A small network was shown many inputs. Here are its activations along a few directions, one row for each input.
In each table, some parts of the input vary, and every possible input appears once, in random order.
A made-up example of a description, with smaller parts first: one of 6 places along a line, together with either a single point or one of 11 places around a ring or (one of 3 separate values, together with one of 5 places around a ring).
Shared parts are said once, and a part with two or three values counts as separate values.
In the rows, zero is written as 128.

Other details of the inputs vary at random and push rows far along two fixed directions, the same in every table; ignore that.

Table:
R1: [143 181 153 152 122  98 132 117 130 140 143 154 135  98 131 135 126]
R2: [ 87  76 108  87 151 156 118 153 120 126 113  81 118 170 117 126 134]
R3: [120  82  97 126 114 139 110 148 135  95  93 118 143 132 154 140 132]
R4: [111 135 130 117 113 120 110 137 119 120 127 112 145 107 128 133 137]
R5: [ 92 170 140  85 166 146 148 114 108 189 173 106 114 152  91 108 130]
R6: [106 150 131  95 166 165 155 113 118 175 154 120  88 179  89 106 110]
R7: [100 137 133 104 184 153 166 125 111 171 177 123 108 176 106 102 125]
R8: [119 168 140 114 134 122 134 113 115 148 155 143 131 112 114 126 130]
R9: [134 100 111 153 114 124 120 144 133  88 121 142 156 113 165 134 132]
R10: [160  99 128 144 111 123 124 122 144 124 103 108 122 126 132 126 137]
R11: [123 211 158 124 148 112 167  98 107 181 178 173 107 125 101 113 119]
R12: [164 188 153 167 108  85 129 105 136 120 142 188 143  72 141 148 124]
R13: [131  98 104 131  99 144 100 141 140  93  93 116 140 123 144 137 121]
R14: [107  80  98 113 125 146 114 152 131 112  98  98 136 151 144 133 133]
R15: [105 167 135  98 153 137 139 113 113 169 164 122 125 131 103 116 131]
R16: [ 89 108 131  87 149 143  95 150 127 140 130  46 140 139 108 131 147]
R17: [171 172 137 170  98 107 145 102 132 106 125 218 117  98 139 138 100]
R18: [129  72 105 147 105 128  99 160 135  69 104 119 168 111 170 141 138]
R19: [ 86  57 104 101 142 161 104 174 125 111 118  55 148 162 140 120 144]
R20: [110 133 139 118 169 137 157 129 111 146 167 140 111 157 112 112 125]
R21: [158  52 111 152  74 116  82 153 155  79  60  75 151 108 159 140 148]
R22: [165 170 138 175  92 106 145 112 133 109 119 206 115 105 144 134 101]
R23: [161  90 131 147 101 112 114 128 143 104  93 110 125 114 133 133 138]
R24: [115 144 136 108 151 149 146 119 118 150 143 134  93 159  95 116 109]
R25: [161 165 134 178 105  92 158 114 128 113 121 223 118 107 155 138 109]
R26: [146 126 146 113 158 135 151  99 129 166 144 117  91 152  90 112 131]
R27: [145  77 118 122 122 137 110 129 145 123 100  77 127 135 123 125 144]
R28: [113 141 133 107 145 134 114 128 131 148 142  92 142 123 116 131 138]
R29: [163 164 138 177  85  85 110 125 144 103 116 162 163  67 163 152 129]
R30: [128 126 120 127 135 128 143 122 124 122 126 162 118 137 132 133 120]
Each input here is: one of 5 places around a ring, together with either one of 2 separate values or one of 4 places along a line.
Changing only the place on the ring of 5 turns R13 into R24. The same change can be made to R9. Which row results? -> R20
Change only the choice among 2 separate values in R8. List by row number the other rows that result. -> R12
List by row number the other rows that have the place on the ring of 5 in common with R10. -> R5, R6, R7, R14, R29

Table:
R31: [ 90 131 106  81 134 167 117 128 115 138 130 104 128 143 104 125 120]
R32: [123  94 120  84 147 151 120 113 132 141 112  96 101 154  97 131 132]
R33: [152 162 145 156  85  81 123 119 125  97 104 199 124  81 140 159 118]
R34: [151 162 134 157 106 100 117 112 131  93 137 192 162  67 158 156 127]
R35: [ 97  78 109 113  91 134  80 174 134 111  73  37 150 134 145 140 146]
R36: [185 176 162 159 149  85 178  72 129 145 167 226 103 104 118 134 121]
R37: [113  44 105 116 119 151  86 167 131  78 105  58 157 131 140 130 145]
R38: [140  90 108 191  73  81 106 174 136  42  86 175 177  81 208 160 137]
R39: [ 98 153 135 102 187 169 175 118 110 173 165 148  72 200  87  99  94]
R40: [120  61 115 133 115 146  85 171 147 100 104  33 164 134 151 129 148]
R41: [ 80 129  96  92 146 170 128 143 120 133 129 120 130 166 126 124 111]
R42: [192 189 165 170 144  79 177  73 137 158 164 206 108  97 115 123 127]
R43: [ 81 114 114  99 146 144 139 156 111 133 118 119 110 172 123 124 120]
R44: [149 103 110 171  40  86  90 154 132  45  58 161 159  65 176 163 129]
R45: [158 159 154 175 101  64 125 125 131 108 125 170 149  69 150 145 140]
R46: [115 129 131 106 208 150 190 110 113 185 181 149  87 191 100 101 124]
R47: [102 137 128  95 158 144 110 129 125 152 152  80 149 123 113 123 143]
R48: [153 161 138 172  73  87 132 130 126 109 102 185 131  96 157 136 119]
R49: [ 99 185 144  98 188 150 162 108 114 205 199 110 117 157  97 104 127]
R50: [117 174 154 107 169 158 165 106 123 198 166 106  77 181  76  99 108]
R51: [ 92 106 140  90 160 124 119 141 113 135 143  93 128 140 110 134 149]
R52: [149 158 123 164  99 104 128 116 125  92 139 194 161  71 160 143 125]
R53: [112 111 133  91 143 158 113 127 128 130 123  97 103 153  94 129 117]
R54: [ 94  83  87  98  89 167  70 165 136 103  84  55 169 132 151 131 135]
R55: [175  90 127 183  71  92  83 145 149  37  89 154 173  63 180 165 132]
R56: [113 111 127 108 131 165 121 138 129 142 122  85 109 167 110 106 118]
R57: [ 98  77 112 100  97 128  67 168 134 105  70  40 149 120 128 144 151]
R58: [155 164 127 174  94 104 127 123 133 107 140 185 166  79 173 133 126]
R59: [176 194 167 183 134 100 179  97 125 146 178 216 110 116 131 109 109]
R60: [ 98 118 139 114 150 122 129 148 120 157 144  71 134 146 123 120 149]
R61: [ 90 102 129  97 154 129 131 145 107 134 144  94 127 144 113 121 147]
R62: [126  99 117 104 135 157 132 122 132 154 112  89 106 167 113 108 133]
R63: [183 136 123 169  86 101 142  97 136  99  99 201 114  92 142 139 115]
R64: [125  31  96 111 122 142  97 151 137  91  96  63 153 130 142 132 157]
R65: [131 160 146  87 179 144 162  84 127 203 154 113  72 167  62 104 127]
R66: [129 139 147 104 192 145 182  99 118 201 182 124  92 179  91  90 136]
R67: [ 97  92  90 105  91 161  69 163 142 111  84  39 170 126 149 140 136]
R68: [ 90 131 116  72 140 165 103 126 121 138 127  97 131 139 102 138 124]
R69: [178 215 169 167 121  99 161  83 135 150 148 207  90 102 102 124  98]
R70: [131 113 122 112 136 149 133 118 139 163 114  79 106 161 110 117 134]
R71: [108 156 144  89 174 164 166 103 108 176 166 131  69 177  65  99 103]
R72: [170 180 135 170 136 109 192  86 125 142 139 247  84 135 132 123  95]
R73: [156 154 147 184  94  74 140 132 125 108 131 188 147  87 168 133 134]
R74: [ 80 115 101 101 165 161 130 149 120 131 155 114 146 157 138 122 130]
R75: [191  89 117 203  63  84 104 137 162  71  80 136 176  70 195 153 148]
R76: [102  91 118 119 168 158 136 155 121 124 148 109 124 174 129 114 124]
R77: [122  61 119 118 121 140  74 165 146  93 101  35 163 120 135 132 152]
R78: [159 238 152 149 118 103 152  80 126 159 154 213 116  87 111 132 102]
What do these inputs look like to the network? -> one of 2 separate values, together with one of 4 places along a line, together with either a single point or one of 5 places around a ring
Changing only the choice among 2 separate values turns R31 into R52. The same change can be made to R43. Which row results? -> R38
Change only the choice among 2 separate values in R46. List by row number the other rows that result. -> R72
Change only the place on the ring of 5 in R31. List by row number the other rows that result. -> R54, R67, R68, R78
List by row number the other rows that have the choice among 2 separate values and the place on the line of 4 in common with R62. -> R32, R63, R65, R70, R72
List by row number the other rows that have the choice among 2 separate values and the place on the line of 4 in common with R66. -> R36, R42, R46, R64, R75

Table:
R79: [ 76 141 131  70 171 156 122 132 109 166 167  77 132 148  94 117 138]
R80: [163 178 136 190  68  79 115 125 134  86 122 196 170  50 174 151 123]
R81: [119 140 137 109 164 151 160 115 120 163 150 132  87 173  94 108 112]
R82: [150 187 155 137 160 122 184  86 117 162 168 209  78 145  96 116  99]
R83: [112  14  84 119  82 152  57 185 147  50  48  45 164 127 163 148 144]
R84: [ 87 133 138  73 167 152 115 132 122 181 151  41 126 153  87 115 146]
R85: [159 100 121 156 101 119 125 128 141 104 100 135 128 119 145 129 129]
R86: [ 94  37  94 103 128 155  88 175 133  91  93  52 154 150 147 133 148]
R87: [172 182 146 183 126  97 174  99 129 129 154 230 116 110 146 127 107]
R88: [ 93 119 117  83 169 170 142 127 120 169 143  91 105 182 100 109 125]
R89: [157  99 122 151 103 116 124 127 138 101 100 139 127 116 142 132 131]
R90: [131 183 143 126 158 124 178  96 113 168 163 192  89 146 104 116 109]
R91: [141 198 147 138 155 121 187  90 116 173 167 205  87 145 107 113 104]
R92: [ 77  67  96  89 112 162  58 178 133 102 102  15 183 125 146 136 155]
R93: [168 137 117 179  77  95 124 121 139  77  97 203 146  80 171 154 117]
R94: [162 200 160 156 116  83 137  95 130 139 150 183 134  74 125 142 126]
R95: [ 96  99 120  81 171 179 134 134 123 160 138  72  98 191  92 106 122]
R96: [137 129 129 142 138 120 145 123 126 119 139 166 124 128 136 131 123]
R97: [160 182 159 145 154 111 192  83 118 174 165 198  75 145  99 107 111]
R98: [140  94 114 147  69 111  58 157 154  78  78  71 190  71 169 156 152]
R99: [119 103 118 129 139 137 133 141 128 122 128 119 129 147 137 124 129]
R100: [ 69 133 130  66 170 158 118 140 108 166 162  63 133 154  94 115 141]
R101: [139 130 121 167  62  92  84 153 135  69  98 141 185  60 179 155 137]
R102: [176 133 129 190  73  93 127 127 140  75  93 199 133  89 167 146 111]
R103: [177  85 113 175  70 102 103 132 149  63  76 154 151  84 170 150 132]
R104: [159 170 151 139 157 127 182  86 125 174 163 177  83 150 100 105 112]
R105: [ 75 119 135  57 175 158 108 136 118 179 150  26 125 159  81 117 152]
R106: [110 124 135 108 123 123  97 141 130 137 122  69 147 115 121 134 148]
R107: [ 87 117 121  80 167 161 143 132 114 167 140  93 101 182  98 111 127]
R108: [136 105 120 153 112 115 126 144 131  97 113 146 139 121 157 136 129]
What do these inputs look like to the network? -> one of 5 places along a line, together with either one of 2 separate values or one of 4 places along a line
Changing only the place on the line of 5 turns R108 into R87. The same change can be made to R102. Which row results? -> R95
Change only the choice among 2 separate values in R105. List by row number the other rows that result. -> R100
Change only the place on the line of 4 in R99. List by row number the other rows that result. -> R81, R85, R91
Change only the choice among 2 separate values in R101. List by row number the other rows that result. -> R106

Table:
R109: [101 187 157  80 170 146 133 105 120 210 177  68 116 143  74 107 137]
R110: [113 127 107 141  65 112  58 164 136  72  95 102 206  58 178 163 144]
R111: [159 155 152 168 125  85 151 114 125 120 149 186 132  96 142 132 132]
R112: [170 126 136 167 131 101 165 107 129 112 134 204 109 121 140 129 121]
R113: [130 135 113 142 129 139 156 125 122 120 131 182 114 146 140 122 106]
R114: [ 70  22  73 101  90 166  45 208 136  63  68  11 194 133 176 142 153]
R115: [124 151 123 150 134 133 150 134 124 128 149 166 135 137 150 121 113]
R116: [ 84  79 115  57 152 177  99 144 130 162 107  11 110 180  86 115 141]
R117: [157 154 150 150 123  85 145 105 124 118 133 192 116  96 125 144 127]
R118: [144 127 111 156  79 115 111 133 131  69  89 185 139  93 157 153 109]
R119: [118 144 140 107 183 162 167 113 127 200 170  93  93 189  92  90 123]
R120: [170 158 151 181 139  90 170 107 128 127 161 206 124 109 146 126 124]
R121: [124 128 132  99 178 169 173 104 125 191 151 109  71 199  82  91 116]
R122: [136 152 142 133 136 131 144 117 130 163 143 115 114 141 114 110 126]
R123: [121  96  98 144  65 118  76 162 136  56  68 130 169  88 175 161 128]
R124: [116  73 122  93 144 138 113 134 125 112 110  97 115 144 107 135 139]
R125: [119 104 124  87 142 162 122 120 131 152 111  78  93 167  87 117 124]
R126: [149 185 159 150 120  76 125 107 125 128 158 165 155  63 133 145 142]
What do these inputs look like to the network? -> one of 3 separate values, together with either a single point or one of 5 places around a ring
Changing only the choice among 3 separate values turns R111 into R122. The same change can be made to R117. Which row results? -> R116
List by row number the other rows that have the choice among 3 separate values in common with R113. -> R110, R114, R115, R118, R123
